These are the activations of a small neural network, seen along a few directions. Each row is one input.
Each table varies a few parts of the input and shows all the possible inputs, shuffled.
Descriptions start from the smaller parts, as in this example, which fits no table here: one of 3 separate values, together with either a single point or one of 9 places along a line or (one of 6 places along a line, together with one of 8 places around a ring).
Shared parts are said once, and a part with two or three values counts as separate values.
In the rows, 128 means zero.

Other details of the inputs shift rows strongly along two fixed directions, in all tables alike. That doesn't count.

Table:
x1: [ 79  81 167 140 115 117 113 118 121 161  67 119]
x2: [173 173 153 143 111 155 127 123 125 123 129 111]
x3: [ 88  76 162 111 131 136 112 107 118 176  69 112]
x4: [106  53 177 145 131 120 106 153 137 134  85 148]
x5: [183 151 158 143 119 141 137 144 136 123 154 119]
x6: [153 156 130 161 108 144 150 131 121 162 128  81]
x7: [ 70 112  77  91 149  87 117 119 143  92 148 178]
x8: [113  81 192 118 123 118 113 125 128 115 103 151]
x9: [152 154 137 146 101 142 160 117  99 157 128  82]
x10: [ 71 108  72 107 145  88 102 140 159  99 142 173]
x11: [119  82 184  96 144 136 105 121 129 137 106 145]
x12: [170 169 143 150 106 161 123 135 134 126 131 107]
x13: [183 133 155 143 123 139 161 141 105 124 147 113]
x14: [ 33 105  56 108 137  86 122 105 129 134 113 145]
x15: [ 61  84  72 105 160  83 122 129 136 100 132 177]
x16: [128 201  37 113 133 120 135 114 132  91 180 133]
x17: [173 170 147 153 114 158 121 130 139 123 134 109]
x18: [149 155 125 159 101 147 152 136 116 164 126  80]
x19: [116  86 190 123 127 117 107 131 135 121 100 153]
x20: [105 103 177 126 118 139  99 108 131 120  86 144]
x21: [185 136 146 158 129 141 149 155 127 131 148 113]
x22: [144 165  31  95 169 121 155 134 122 118 195 133]
x23: [185 138 153 148 126 138 155 147 113 130 143 115]
x24: [133 199  33  90 154 137 128 110 136 111 178 128]
Description of these inputs: one of 4 places along a line, together with either a single point or one of 5 places along a line.
The inputs of x2 and x19 match in every part but the place on the line of 4. If x20 is changed in the same way as x2 into x19, which row does it become?
> x7
Which other rows does x21 become when the place on the line of 4 takes its other values? List them by row number.
> x5, x6, x17
Which other rows agree with x1 in the place on the line of 4? List them by row number.
> x3, x6, x9, x14, x18

Table:
x25: [103 104  83 124 155  99 113 151 149 108 143 168]
x26: [ 28  77  49 116 154  79 107 130 145 136 107 156]
x27: [138 188  52 136 126 128 131 124 139  83 168 137]
x28: [156 213  68 135 121 147 156 114 108 139 155  90]
x29: [149 194  69 121 142 132 131 126 133  95 168 138]
x30: [136 102 192 107 121 152  96 128 139 125 106 144]
x31: [140  88 171 130 142 130 122 143 137 121 117 153]
x32: [144 190  81 130 116 104 141 139 149  86 189 141]
x33: [208 137 181 159 119 159 142 162 124 132 144 101]
x34: [225 139 207 135 116 155 161 139  97 122 146 114]
x35: [137 211  49 139 104 109 163 126 128 126 188 103]
x36: [ 66 113  57 101 149  94 142 113 119 124 147 144]
x37: [106  89 143 136 131 124 136 128 125 155  98 122]
x38: [150  86 196 123 134 136 131 134 115 114 125 148]
x39: [183 141 163 166 105 159 157 146 109 170 123  66]
x40: [ 30 102  67  82 140 101  92 110 147 137 107 153]
x41: [185 167 176 138 112 171 141 107 115 171 121  75]
x42: [111  82 200 111 142 134  78 117 149 123  87 153]
x43: [ 75  80 171 152 105 136  97 106 125 145  49 121]
x44: [ 90  58 185 117 125 111 123 115 107 149  72 132]
What do these inputs look like to the network?
> one of 2 separate values, together with either a single point or one of 4 places along a line or one of 5 places along a line
The inputs of x28 and x29 match in every part but the choice among 2 separate values. If x26 is changed in the same way as x28 into x29, which row does it become?
> x25

Table:
x45: [156 154 122 117 130 136 134 131 131 120 155 128]
x46: [ 98 103 125 112 148 113 102 126 141 113 114 158]
x47: [ 81 114 100 111 134 114 117 114 129 126 113 142]
x48: [194 107 222 156 103 163 152 142 100 153 107  95]
x49: [ 87 107 114 127 136 114 103 128 141 128 105 141]
x50: [136  60 229 149 123 138 122 140 116 155  72 123]
x51: [ 91 108 122 126 138 105 107 125 140 116 110 151]
x52: [144 157 107 135 117 140 136 131 126 127 140 116]
x53: [144 155 108 139 122 140 136 129 131 130 144 113]
x54: [156 153 118 120 129 141 134 130 124 113 151 130]
x55: [104 113 132 131 130 117 115 123 138 118 119 142]
x56: [111 108 134 117 140 125 110 124 139 115 123 149]
x57: [120 111 118 124 134 112 138 139 126 134 137 134]
x58: [148 158 116 134 119 132 139 128 124 115 146 124]
x59: [143 158 109 128 129 135 140 120 118 138 138 109]
x60: [141 155 109 128 125 139 144 116 121 136 143 109]
x61: [140 157 112 121 122 134 142 120 120 140 144 109]
x62: [148 158 120 130 120 127 138 130 130 122 151 122]
x63: [114 131 116 126 123 125 120 131 137 132 127 126]
x64: [106  91 126 128 138 112 130 133 129 131 123 140]
The inputs of x47 and x59 match in every part but one. If x48 is changed in the same way as x47 into x59, which row does it become?
> x50
What do these inputs look like to the network?
> one of 4 separate values, together with either a single point or one of 4 places along a line
Which other rows does x49 become when the place on the line of 4 takes its other values? List them by row number.
> x46, x51, x59
